These are the activations of a small neural network, seen along a few directions. Each row is one input.
In each table, some parts of the input vary, and every possible input appears once, in random order.
Descriptions start from the smaller parts, as in this example, which fits no table here: values(3) and (point or ring(11) or (ring(5) and line(6))).
Shared parts are said once, and a part with two or three values counts as separate values.

Rows:
r1: [  7.1  27.4 -33.8 -66.9  21.8  -6.8   0.1 -10.2   8.5  -5.9  -7.5  42.1
  -3.7  -5.1]
r2: [ -4.1 -11.4   8.3 -53.3  43.2   6.6  11.4   5.4  26.8  17.6 -13.9  34.0
  10.8  -2.0]
r3: [ 10.6  -9.4   6.2  60.3 -30.4 -12.2   6.0  13.2 -29.7   6.8   4.3 -33.7
  14.9   5.0]
r4: [ 15.4   2.0  -5.4  57.7 -39.3  -5.6   7.6  -1.0 -28.7  -3.6   9.0 -32.9
  13.3   0.2]
r5: [ -2.0  14.4  -5.2 -57.8  22.5   3.6  11.0  -2.0  24.7  11.7  -7.5  37.2
  11.2  -2.5]
r6: [ 25.4  20.3 -29.6  48.7 -38.0 -22.4 -22.8 -15.4 -38.1 -16.1   4.5 -23.1
  -2.7   4.7]
r7: [ -4.8  -4.8  -3.4 -52.5  35.8   5.8  15.1   0.5  31.0   4.4 -13.6  36.3
  10.2  -2.9]
r8: [-49.7 -10.7   8.1 -78.7   8.2  39.0 -29.3  21.8  32.2 -12.3  19.2  11.2
 -61.2 -16.1]
r9: [  3.3  12.3 -16.9 -56.9  31.0   5.3   3.6 -15.9  17.8   0.7  -9.8  43.7
  -4.6   8.4]
r10: [ 13.0 -10.3   2.4  65.9 -25.2  -9.3  -7.5  -2.8 -20.9  -8.5   0.5 -26.6
  11.9   8.3]
r11: [ 19.2   9.9 -16.6  57.0 -34.4 -11.0 -11.0 -14.8 -32.3  -9.0   4.3 -23.5
  -1.7  16.5]
r12: [ 16.3   8.1   1.0  60.0 -39.3 -11.7 -11.0  -5.6 -25.9  -0.9   5.1 -25.1
  12.1   7.3]
r13: [ -4.1 -13.9  16.1  72.5 -11.0 -15.5   9.6   5.4 -18.5   4.9   6.9 -33.8
  10.2   0.0]
r14: [ 13.9  -5.6  26.0  65.7 -16.9  -6.9  -0.4   1.6 -19.0  -1.0   0.7 -38.9
  10.7   5.8]
r15: [  0.6   0.2  -2.7 -55.2  33.5  12.6  13.3  -8.4  26.2   6.3  -8.0  35.9
   9.3  -6.0]
r16: [-37.3 -14.4  10.6  30.5 -60.0  20.1 -41.7  21.1 -25.6 -25.0  29.6 -57.6
 -55.6  -6.2]
r17: [-21.3  -9.2  10.4 -46.3  48.9  -0.8  32.1   8.2  35.0  18.6  -8.5  28.3
   7.9 -12.0]
r18: [ -1.5  -4.9  24.4 -50.7  49.5   9.0  13.7  -1.1  36.5  11.2 -15.2  26.5
   7.2  -3.5]
What do these inputs look like to the network?
> values(2) and (point or line(8))
List by row number the other rows that have the values(2) part in common with r10.
> r3, r4, r6, r11, r12, r13, r14, r16
Which other rows does r12 become when the values(2) part takes its other values? List them by row number.
> r5

Rows:
r19: [ 26.9  12.7 -16.7  65.8 -13.2 -32.8   3.0 -17.2 -32.8  -4.7  -3.4 -16.1
  16.8   8.6]
r20: [-12.0   9.6   0.1 -71.6   3.7  26.8 -17.1   3.3  20.8  -8.8   3.2  20.8
 -24.9  -4.9]
r21: [ 12.1  16.7 -21.4 -43.2  45.5 -18.5  17.8 -16.5  16.7   7.6 -16.5  44.8
  15.4  -2.1]
r22: [-30.5  -2.2 -21.8 -67.4  13.4  17.2  -9.3   5.2  20.4  -7.0   6.5  29.4
 -31.8  -8.0]
r23: [-27.5 -10.2  11.7  21.6 -10.2   0.3 -11.5  13.1  -6.2  -8.3  15.5 -29.7
 -30.4  -9.0]
r24: [ 19.4  -0.1  18.3 -10.3  24.1   1.5  21.4  -3.5  15.0  15.7 -15.7  15.5
  33.5   3.6]
r25: [  2.8   5.4   1.8  32.3 -55.7  10.6 -35.2   4.7 -27.1 -16.8  15.9 -37.4
 -21.6   2.6]
r26: [-22.8  -6.3  24.0 -31.6  13.0  13.9 -10.8  13.9  16.4  -3.1   4.4  -5.4
 -25.8  -9.5]
r27: [-33.6 -11.3  10.0 -29.1  19.5   6.9  -7.1  14.4  16.1  -2.6   7.4   1.2
 -30.1 -12.5]
r28: [ 25.5  -0.6  18.3  35.5  -1.7  -6.3  13.7  -5.1  -4.6  11.5 -10.3  -8.4
  35.6   6.8]
r29: [-18.0  -9.5  24.2 -36.0   1.4  24.7 -11.4  15.8  17.8   1.1   5.1  -1.1
 -16.2  -6.1]
r30: [ 11.4  -9.8   4.4 -10.6  24.3   1.2  26.9  -1.4  16.5  17.4 -13.7  23.5
  34.6   4.8]
r31: [-36.0 -21.2   3.3 -29.9  10.5  16.4  -2.0  16.9  16.6   0.7   8.7   5.1
 -24.1  -8.7]
r32: [-17.5  14.9  -1.3 -69.9  14.3  13.2 -17.7   3.6  19.8  -9.1   3.1  18.3
 -33.1  -9.3]
r33: [-20.4  -0.6 -13.6 -69.3   3.2  28.9 -10.0   4.6  21.9  -8.2   5.8  26.5
 -26.0  -3.3]
r34: [-14.9  -6.4 -17.8  40.7 -47.2   3.5 -24.7   4.9 -29.9 -19.0  20.3 -33.4
 -30.5   0.8]
r35: [-12.9   5.5 -11.7  41.8 -39.7  -7.9 -29.3   4.1 -30.9 -20.3  20.4 -38.3
 -36.1  -3.1]
r36: [ 11.3  -0.7   5.4  44.3  13.6 -25.2  20.6  -5.8  -8.2   8.0  -6.8  -8.7
  21.9   1.1]
r37: [ 18.1 -10.6   6.5  39.2  -2.9  -3.6  22.2  -4.6  -4.7   9.8  -7.5  -5.0
  34.1   8.9]
r38: [ 32.5   6.5 -15.7  59.1 -32.5 -13.3   6.3 -13.7 -29.2   1.1  -2.0 -13.9
  28.4  15.2]
r39: [ 36.1  18.4  -5.6  58.7 -18.2 -27.8  -4.0 -16.1 -30.2  -1.6  -7.4 -17.9
  22.8  10.1]
r40: [ 17.9   9.0 -20.3 -48.1  28.0   1.2  20.2 -13.6  19.9  11.1 -15.7  47.4
  27.9   5.9]
r41: [ 20.6   4.4  17.7  39.4   8.1 -18.7  15.1  -5.3  -6.4   9.4 -10.1 -12.8
  26.5   3.2]
r42: [ 23.7   3.3 -23.6  61.8 -21.4 -24.7   6.1 -14.3 -31.5  -0.1  -2.5  -9.9
  23.6  11.5]
r43: [ 14.9   3.3  16.1 -10.1  36.4 -12.3  19.1  -3.6  14.7  15.0 -17.8  16.2
  27.1  -0.9]
r44: [ -2.3   9.3   0.3  35.0 -43.6  -2.3 -36.9   3.9 -28.4 -19.5  15.0 -39.3
 -29.5  -1.0]
r45: [  5.7  -2.1   4.5  -3.4  41.3 -17.0  26.4  -5.1  12.6  12.1 -14.0  18.3
  20.8  -2.5]
r46: [ -5.3  -4.4 -11.8  34.5 -56.6  12.6 -28.6   5.7 -26.8 -16.7  18.4 -31.7
 -22.5   4.2]
r47: [  2.6 -11.7  -1.7  -4.5  32.7  -7.8  31.1  -2.5  13.3  14.9 -12.4  22.0
  26.6   1.3]
r48: [ 25.7  19.1  -7.3 -50.1  28.3  -0.1  12.9 -14.8  19.0  10.9 -18.2  41.8
  28.5   4.2]
r49: [-29.9 -20.0   5.2  20.1 -19.0  10.0  -6.4  15.5  -5.4  -5.0  16.6 -25.4
 -24.5  -5.5]
r50: [ 40.1  16.2  -3.0  57.3 -31.7 -14.4  -0.3 -14.7 -29.3   1.3  -4.5 -19.4
  28.6  13.6]
r51: [  8.7 -11.9  -1.4  41.2   6.9 -16.0  23.1  -4.0  -6.7  10.5  -7.0  -1.8
  29.0   4.6]
r52: [-16.9  -6.7  23.8  15.0 -13.9   5.9 -19.0  13.1  -3.9  -7.5  10.4 -30.7
 -23.6  -6.8]
r53: [-26.4 -17.8  11.2 -32.2  -1.2  26.7  -2.2  17.4  17.8   1.8   9.2   1.6
 -18.5  -4.4]
r54: [-11.7 -10.3  25.0  12.6 -26.2  18.5 -17.7  13.9  -3.0  -4.8  11.5 -28.7
 -15.6  -3.0]
r55: [-19.9 -20.2  11.5  14.5 -27.0  20.5 -11.0  15.1  -2.3  -4.6  13.8 -23.1
 -16.4  -1.5]
r56: [ 21.1  23.9  -7.9 -46.1  37.6 -12.2  14.3 -15.5  17.0   9.0 -18.2  37.2
  19.1   0.4]
r57: [  8.4   8.9 -26.5 -42.4  34.8  -9.1  25.0 -13.6  16.5  10.8 -13.2  45.3
  19.5   2.0]
r58: [-27.3   7.6 -14.3 -64.8  21.4   9.4 -13.0   1.8  19.0 -11.9   5.7  23.1
 -38.9 -11.3]
What do these inputs look like to the network?
> values(2) and line(4) and ring(5)
Changing only the values(2) part turns r35 into r19. The same change can be made to r26. Which row results?
> r43
Changing only the values(2) part turns r32 into r56. The same change can be made to r22. Which row results?
> r57
Start at r50 and move only the line(4) part, one step at a time. The first step leads to r28. Which rows follow, in order?
> r24, r48
Which other rows does r55 become when the values(2) part takes its other values? List them by row number.
> r37
